Each row has a name. Each piece below is followed by the name of the row it came from, unless a question asks for something else. Each question is about the rows just above it. Places in a row count from 1.

mopub: [-41  29  17 -30 -36 -31 -68 -19 -52 -38 -29   4  23 -12  18   7   2  38
  -5  70   1   7 -23   3 -78 -51 -25  18  25  18  49  48]
Fav: [-16   7 -49 -25 -44 -45 -37  11 -38  13 -31 -44   2 -10  23  39 -17   6
  14 -33  49 -25 -53 -72  53   0  47  -6 -23  13  64 -72]
pena: [ 30 -57  30 -48 -50 -62  15  20  72  32  30  36  20 -22   0 -63  24 -16
 -48  31 -30 -51   7  33  -4  27 -17  50  37  23  30 -54]
Bulit: [ 12   4   5 -32  -5 -10  49  -7  19  16  28 -48  -5 -18 -43   7 -24 -77
 -29 -77 -31  22   8  -6 -19  58  29  22 -94  36 -36   5]
vibam: [ 13 -19 -19 -31  29  20 109 -14 -31  -9 -54   5  35  30 -52 -22 -17   6
 -17  30  15  61 -36  27  46 -36  46 -39 -13  33  25  44]
guzal: [-59  10 -44 -37  13 -63 -54   0  39 -20 -34  76  13   4  39 -43  14  15
 -12  -7 -22  34  -9 -43 -51  -3  42 -21 -83   6 -32  15]
Where does [ 30 -57  30 -48 -50 -62  15  20  72  32  30  36  20 -22  -1 -63  24 -16
 -48  31 -30 -51   7  33  -4  27 -17  50  37  23  30 -54] differ from pena, and what was there? | 15, [0]
Which row holds [-41  29  17 -30 -36 -31 -68 -19 -52 -38 -29   4  23 -12  18   7   2  38
  -5  70   1   7 -23   3 -78 -51 -25  18  25  18  49  48]? | mopub
Where do [ 12   4   5 -32  -5 -10  49  -7  19  16  28 -48  -5 -18 -43   7 -24 -77
 -29 -77 -31  22   8  -6 -19  58  29  22 -94  36 -36   5] appear? | Bulit
The row with [-16   7 -49 -25 -44 -45 -37  11 -38  13 -31 -44   2 -10  23  39 -17   6
  14 -33  49 -25 -53 -72  53   0  47  -6 -23  13  64 -72] is | Fav

mopub: [  3  -8   3 -48 -14  16   3   3 -17 -23 -32  19   0  15   0  -3  -4 -34
 -44  -8]
Fav: [  3   3 -17 -23 -32  19  -1  15  -4 -23 -32  10   4  15  -3  -3  19 -34
 -60  -8]
roras: [  66   25   15 -100  -12   78   35  -62  -47  -23  -69  -57  -27  -24
  -52   27   75   -4  -92  -35]
pena: [  3  -8   3 -48 -14  15   2   3 -17 -23 -32  19   0  15   0  -3  -4 -34
 -44  -8]
Give the next entry after [  3   3 -17 -23 -32  19   0  15   0]. | [-3]
Where do [  3   3 -17 -23 -32  19  -1  15  -4 -23 -32  10   4  15  -3  -3  19 -34
 -60  -8] appear? | Fav
[  3  -8   3 -48 -14  15   2   3 -17 -23 -32  19   0  15   0  -3  -4 -34
 -44  -8] | pena
Give the next entry after [  15 -100  -12]. | [78]
[  3  -8   3 -48 -14  16   3   3 -17 -23 -32  19   0  15   0  -3  -4 -34
 -44  -8] | mopub

zupa: [-41 -12  16   2 -73 -48 -26 -33  68 -82  44   1   9]
Fav: [  9 -16  22  49 -41 -30  50  -5  70 -75  74 -26  -5]
vibam: [ 36 -22  19  14 -21   8  40 -27  26 -36  24 -65  -5]
Tuva: [  7  10 -57   9 -33 -32 -33 -25  31 -84  90   2  44]
pasap: [ 36 -42  19  14 -21   8  40 -27  26 -36  24 -65  -5]
[  9 -16  22  49 -41 -30  50  -5  70 -75  74 -26  -5] | Fav
Where does [-41 -12  16   2 -73 -48 -26 -33  68 -82  44   1  10] differ from zupa, and what was there? | 13, [9]
Changed pasap: [ 36 -42  19  14 -21   8  40 -26  26 -36  24 -65  -5]. Place and old value: | 8, [-27]

pena: [-68  29 -27   7 -25  50  28  -8]
pasap: [-89  40 -24  19 -18  36 -38 -16]
vibam: [-59  42 -48  20 -40  31 -12 -11]
Tuva: [-35  38 -33  55 -26  32  26  -4]
mopub: [-55  32 -33  11 -36  40   8  -9]
pib: [-22  49 -56  14 -19  78  22  -8]
Bulit: [-62  31 -45  12 -45  22   3  -5]
Dipab: [-67  52 -28  15 -35  42  12 -11]
[-55  32 -33  11 -36  40   8  -9] | mopub
The row with [-67  52 -28  15 -35  42  12 -11] is | Dipab

zupa: [ 23  14 -23  10 -33  20 -34 -36 -63  27  85  25 -42  67 -43 -11  60 -85
 -33 -19  26  35 -14   0]
pena: [-19  33 -30 -18 -35 -46 -71 -26   6  59  42  72  21 -61 -15 -65  14  -2
 -39 -35   8  43  29  96]
Bulit: [ 64 -23  39 -10  31 -19 -88  29  55   7  54  80  10  59  -9 -41 -81  55
   1 -22  48   0 -24  38]
guzal: [  3  74  -1  89  40  -8 -36 -61  31 -48 -32  50  62  38  16 -23  64 -23
 -26  83  25 -17  15   7]
Give the next entry after [ 72  21 -61 -15 -65]. | [14]
Which row holds [  3  74  -1  89  40  -8 -36 -61  31 -48 -32  50  62  38  16 -23  64 -23
 -26  83  25 -17  15   7]? | guzal
Changed zupa: [ 23  14 -23  10 -33  20 -34 -36 -63  27  85  25 -42  67 -42 -11  60 -85
 -33 -19  26  35 -14   0]. Place and old value: | 15, [-43]
The next entry after [ 64 -23 -26]: | [83]
Changed zupa: [ 23  14 -23  10 -33  20 -34 -36 -63  27  85  25 -42  66 -43 -11  60 -85
 -33 -19  26  35 -14   0]. Place and old value: | 14, [67]
Changed guzal: [  3  74  -1  89  40  -8 -36 -61  31 -48 -32  50  62  38  16 -23  64 -23
 -27  83  25 -17  15   7]. Place and old value: | 19, [-26]
Which row holds [ 23  14 -23  10 -33  20 -34 -36 -63  27  85  25 -42  67 -43 -11  60 -85
 -33 -19  26  35 -14   0]? | zupa

